[118 130 128 127 152 132 133] ==> 118, 133

[122 127 153 132 156] ==> 122, 156

[[137 129 139 148 126]
 [102 121 122 130 133]] ==> 137, 133

[107 112 117 155 130 152] ==> 107, 152

[107 114 125 122 143 135 133] ==> 107, 133

[127 156 120 157] ==> 127, 157
---
138	103	128	131	120 result: 128

121	122	145	126	126	127
127	119	152	119	128	133
result: 133

113	143	141	120
152	126	126	131
148	136	126	114
result: 143

141	117	125	124	138	116
100	116	152	120	135	124
137	125	148	130	133	137
result: 141

125	123	130	150 result: 125

124	127	111	152	118	107
123	117	151	143	133	114
136	140	128	118	158	144
result: 151
---
[[126 131 128 128 124 128 130]
 [128 136 135 145 139 156 117]
 [110 133 130 134 117 138 134]] → 130

[[129 112 129 131 150 119]
 [144 108 119 144 139 135]
 [130 126 127 118 142 136]] → 127

[[130 124 114 144 122]
 [136 130 142 154 136]
 [134 105 143 124 106]] → 143

[[146 121 146 126 129 131 144]
 [113 143 114 134 129 114 115]
 [130 116 129 149 153 116 155]] → 129

[[135 143 134 129 110]
 [140 142 106 123 134]
 [133 129 133 114 135]] → 133

[[109 115 139 109 131 135 124]
 [107 104 139 124 144 153 144]
 [131 115 117 126 116 108 157]] → 117
---
[116 134 124 130 125 154] -> 125

[109 111 122 134 102] -> 102

[154 122 140 123 148 142 120] -> 148

[[120 120 114 153]
 [140 133 136 129]] -> 140

[[131 137 128 126 130 118 136]
 [129 129 138 136 134 124 126]
 [152 128 113 113 120 151 135]] -> 130

[144 124 151 145 138] -> 138
---
[[128 122 136 152 107]
 [131 124 133 149 110]
 [136 122 110  99 140]] ==> 136

[[122 108 151 131 129]
 [120 112 140 133 123]
 [125 117 119 146 134]] ==> 151

[[128 124 129 136 151]
 [129 129 122 139 143]
 [125 132 134 129 144]] ==> 129

[[147 129 153 142 151]
 [115 118 105 108 103]
 [116 118 106 107 103]] ==> 153

[[119 137 112 143 144]
 [143 140 131 138 104]
 [125 129 143 139 119]] ==> 112

[[127 130 128 126 127]
 [127 130 127 124 126]
 [141 130 132 106 123]] ==> 128
---
[143 131 109 128 154 145 130] out 109
[120 134 155 127 123] out 155
[140 124 157 125 131] out 157
[131 123 142 135 109 151] out 142
[136 128 150 124] out 150
[108 100 140 137 141] out 140
---
[[110 113 102 124 150]
 [113 147 131 144 122]
 [120 134 113 121 137]] gives 134

[122 149 142 141] gives 149

[[130 145 130  99 129 136]
 [120 120 145 139 107 103]
 [120 151 139 119 142 114]] gives 151

[104 116 145 117 127] gives 116

[132 141 151 116] gives 141

[[139 120 133 131 122 135]
 [116 150 128 125 132 125]] gives 150

[152 141 144 140 143 157] gives 141
---
[[132 126 127 121 131]
 [128 122 130 126 134]
 [150 141 124 123 126]] value 150, 141

[[129 113 132 120 121 126 124]
 [134 140 134 141 135 139 145]
 [132 128 130 150 130 129 140]] value 150, 145

[150 131 127 114] value 150, 131

[141 104 119 135 139 134 129] value 141, 139

[144 108 140 119 105 106 135] value 144, 140

[136 130 106 133 143 132 113] value 143, 136
---
[[139 132 115 137 129 127]
 [154 139 115 152 144 129]] yields 132

[120 112 116 109 156 129] yields 112

[[106 139 130 132 129 138 128]
 [131 118 135 139 143 133 135]
 [102 143 134 133 129 143 131]] yields 139

[115  99 158 118] yields 99

[[123 134 133 131 154]
 [124 125 129 128 126]
 [127 127 128 128 128]] yields 134

[[112 113 128 127 112 107 115]
 [149 141 127 132 149 112 147]] yields 113

[121 140 105 102 150] yields 140

[[131 135 136 129 124]
 [122 114 121 117 138]
 [134 149 137 131 117]] yields 135

[132 151 113 129 119 121] yields 151
---
[[141 121 107 108 130 153 152]
 [133 147 139 122 117 131 147]]
141, 147

[136 132 148 127 117 107 103]
136, 103

[[130 125 136 119 133 126]
 [130 125 136 101 138 133]]
130, 133

[[109  99 129 132  99]
 [115 127 120 121 147]]
109, 147

[[122 101 114 153 120 125]
 [126 128 126 124 129 128]]
122, 128

[112 148 145 156]
112, 156

[140 121 141  99 142 107 123]
140, 123

[[120 152 126 145 125 134]
 [120 122 137 129 140 112]]
120, 112

[[123 122 126 146 112]
 [124 128 127 123 104]
 [124 117 125 150 103]]
123, 103

[130 131 116 152 144 131]
130, 131
---
[[127 135 117 151 125]
 [150 125 120 144 124]
 [134 131 144 119 146]] value 144

[[126 137 127 132 125 127 124]
 [121 110 129 106 132 132 140]
 [114 126 126 108 125 131 135]] value 125

[[110 122 112 116]
 [120 109 116 136]
 [107 112 107 115]] value 112

[[137 132 103 131 128 124]
 [130 133 126 124 125 116]
 [121 119 116 134 133 135]] value 134

[[129 136 125 138 126 117]
 [109 136 111 102 115 136]
 [112 134 117 102 120 135]] value 102

[[148 143 119 108]
 [128 108 152 119]
 [119 146 139 132]] value 146
---
[[127 129 133 130 122 136]
 [143 127 116 121 156 115]
 [145 143 144 143 151 140]]
156, 151

[117 133 105 155 118]
155, 133

[148  98 145 124 122]
148, 145

[[127 112 120 139]
 [134 105 119 143]
 [136 131 121 128]]
143, 139

[[124 131 125 130 133 128]
 [112 144 142 145 136 104]]
145, 144

[[118 129 123 141 145 152]
 [112 125 143 132 141 132]]
152, 145
